A small network was shown many inputs. Here are its activations along a few directions, one row for each input.
In each table, some parts of the input vary, and every possible input appears once, in random order.
Descriptions start from the smaller parts, as in this example, which fits no table here: ring(5) and (point or line(9) or (values(2) and line(6))).
Shared parts are said once, and a part with two or three values counts as separate values.
(in the rows, 128 means zero)

Other details of the inputs vary at random and push rows far along two fixed directions, the same in every table; ignore that.

Table:
row 1: [121 146 131 113 121 102  98 103 155 107 115 100]
row 2: [126 129 112 123 152 136 145 108 157 108 104 137]
row 3: [130 134 126 138 137 113 161 123 106  83 104 122]
row 4: [ 94 124 107 110  74 114 156 122  63 215 223 147]
row 5: [147 122 147 118 132 134 121  85 158  97 134 139]
row 6: [127 130 123 108 143 144 116  94 143  95 128 132]
row 7: [ 78 144 119 136  92 113 172 113 109 244 203 131]
row 8: [ 86 135 137 124 130 106 196 150  63 215 215 129]
row 9: [174 101 147 166  87 214  38 225 105 174  88 135]
row 10: [193 130 191 181 121 202  87 235 132 175  75 167]
row 11: [131 128 103 110 113  98 115 121 124  83 120 115]
row 12: [119 104 106 133 136 121 140 107 141 103  99 132]
row 13: [ 76 138 151 115 121 130 188 137  92 217 197 173]
row 14: [132 130 108 108 151  97 113 134 128  91 135  96]
row 15: [114 158 142 156 148 115 144 112 141  98 109 115]
row 16: [140 129  97 131 163 110 148 123 130 107 116  97]
row 17: [145 122 131 136 144 124 148 100 171 109 112 149]
row 18: [112 106 120 107 122 107 104 114 140  89 117 127]
row 19: [126 148 126 126 128 119 101  83 141 108 121 103]
row 20: [119 128 129  94 138 126 114 111 157  94 124 130]
row 21: [139 120 154 104 125 116 118 102 173  97 130 137]
row 22: [111 117 139 138 148 120 149 118 121  89  98 139]
row 23: [140 123  92 133 126 113 151 113 126  99 102 118]
row 24: [193 126 134 163 119 200  49 239  95 173 103 104]
Each input here is: line(4) and (point or line(5)).
Question: Changing only the line(4) part turns row 12 into row 18. The same change can be made to row 16. Which row results?
Answer: row 14
Question: A walk changes only the line(4) part. It starts at row 1 and steps to row 19. List the rest of the walk in order.
Answer: row 7, row 15
Question: List by row number the other rows that have the line(4) part in common with row 15.
Answer: row 3, row 8, row 10, row 13, row 22

Table:
row 25: [109 127 130 116 131 103 153  92 128 111 145 139]
row 26: [142 135 111 128 161 117 128  95 150  59  91 107]
row 27: [124 134 146 129 112 146 124 156 108 180 157 135]
row 28: [151 126 145 138 121 160 102 186 120 156 120 127]
row 29: [106 138 126 113 140 106 148  87 133 122 154 128]
row 30: [148 130 144 144 121 163 102 183 112 154 119 125]
row 31: [154 130 132 150 127 150 106 171 117 135 103 121]
row 32: [126 133 133 139 110 148 126 154 115 189 154 133]
row 33: [110 123 129 105 138 104 151  92 136 111 148 141]
row 34: [110 124 127 108 137 107 150  88 141 119 149 140]
row 35: [106 118 130 110 123 115 153 122 115 152 168 146]
row 36: [ 98 137 135 118 118 109 150 117 115 160 167 132]
row 37: [149 123 130 148 116 158 110 164 128 138  92 124]
row 38: [107 126 126 127 111 119 152 113 119 166 161 142]
row 39: [144 136 113 132 156 112 130  96 149  60  88 106]
row 40: [108 139 128 118 135 100 149  88 132 122 150 127]
row 41: [105 136 137 119 118 110 151 114 112 158 171 134]
row 42: [125 123 134 138 106 153 128 151 115 186 150 143]
row 43: [176 126 147 159 126 173  77 174 146 105  59 126]
row 44: [154 117 133 143 113 167 108 176 125 162 113 134]
row 45: [107 127 127 114 135 112 149  88 133 120 147 139]
row 46: [110 122 114 116 142 107 154  97 120 110 142 136]
row 47: [136 139 117 136 153 113 121  99 161  66  85 108]
row 48: [123 131 129 139 106 141 132 159 108 189 145 126]
row 49: [142 125 113 129 155 124 128  97 150  58  85 118]
row 50: [105 124 114 119 135 101 157 101 122 112 136 132]
row 51: [142 124 115 132 154 114 129 104 142  54  85 121]
row 52: [100 123 130 120 115 115 154 126 110 155 160 141]
row 53: [133 129 128 127 149 115 123 102 154  56  84 123]
row 54: [154 125 134 141 123 158 104 185 117 159 117 127]
row 55: [182 131 137 156 135 172  76 178 156 110  67 114]
row 56: [148 121 140 142 125 159 106 168 121 129 106 134]
row 57: [119 125 134 140 100 146 130 154 117 188 143 140]
row 58: [104 133 113 117 141  94 157  99 121 116 144 121]
row 59: [112 123 118 115 135 108 152  90 143 120 147 137]
row 60: [138 128 129 123 155 121 123  98 151  54  91 126]
row 61: [128 115 131 129 114 143 131 163 106 178 150 145]
row 62: [140 134 129 116 162 111 122  96 160  53  98 114]
row 63: [110 134 127 107 142 101 149  87 141 121 155 128]
row 64: [151 131 142 146 124 151 106 171 120 131 108 121]
row 65: [157 127 133 143 118 162 105 179 125 164 116 123]
row 66: [109 124 125 118 133 102 156  99 122 107 144 136]
row 67: [188 119 107 127 101 166  18 172 146  70  56  96]
row 68: [134 130 127 130 148 118 120  99 158  64  82 123]
row 69: [ 98 133 130 119 121 109 154 124 110 156 166 130]
row 70: [105 131 119 118 130 113 154 119 104 156 169 132]
row 71: [127 134 135 143 105 142 127 154 114 190 151 132]
row 72: [ 93 115 104  88  82 100 102 108  98 182 210 105]
row 73: [153 122 135 151 107 164 111 173 117 160 108 131]
row 74: [101 139 127 118 135  99 148  90 135 126 146 126]
Question: What is each input in this table made of?
Answer: values(2) and (point or (line(4) and ring(6)))
Question: Changing only the values(2) part turns row 27 into row 60. The same change can be made to row 69. Which row results?
Answer: row 52
Question: Which other rows does row 69 become when the ring(6) part takes its other values? List them by row number.
Answer: row 36, row 47, row 48, row 58, row 74
Question: Which other rows does row 59 become when the line(4) part takes its other values? List them by row number.
Answer: row 38, row 42, row 57
Question: Which other rows does row 46 become when the line(4) part takes its other values? List them by row number.
Answer: row 50, row 51, row 61
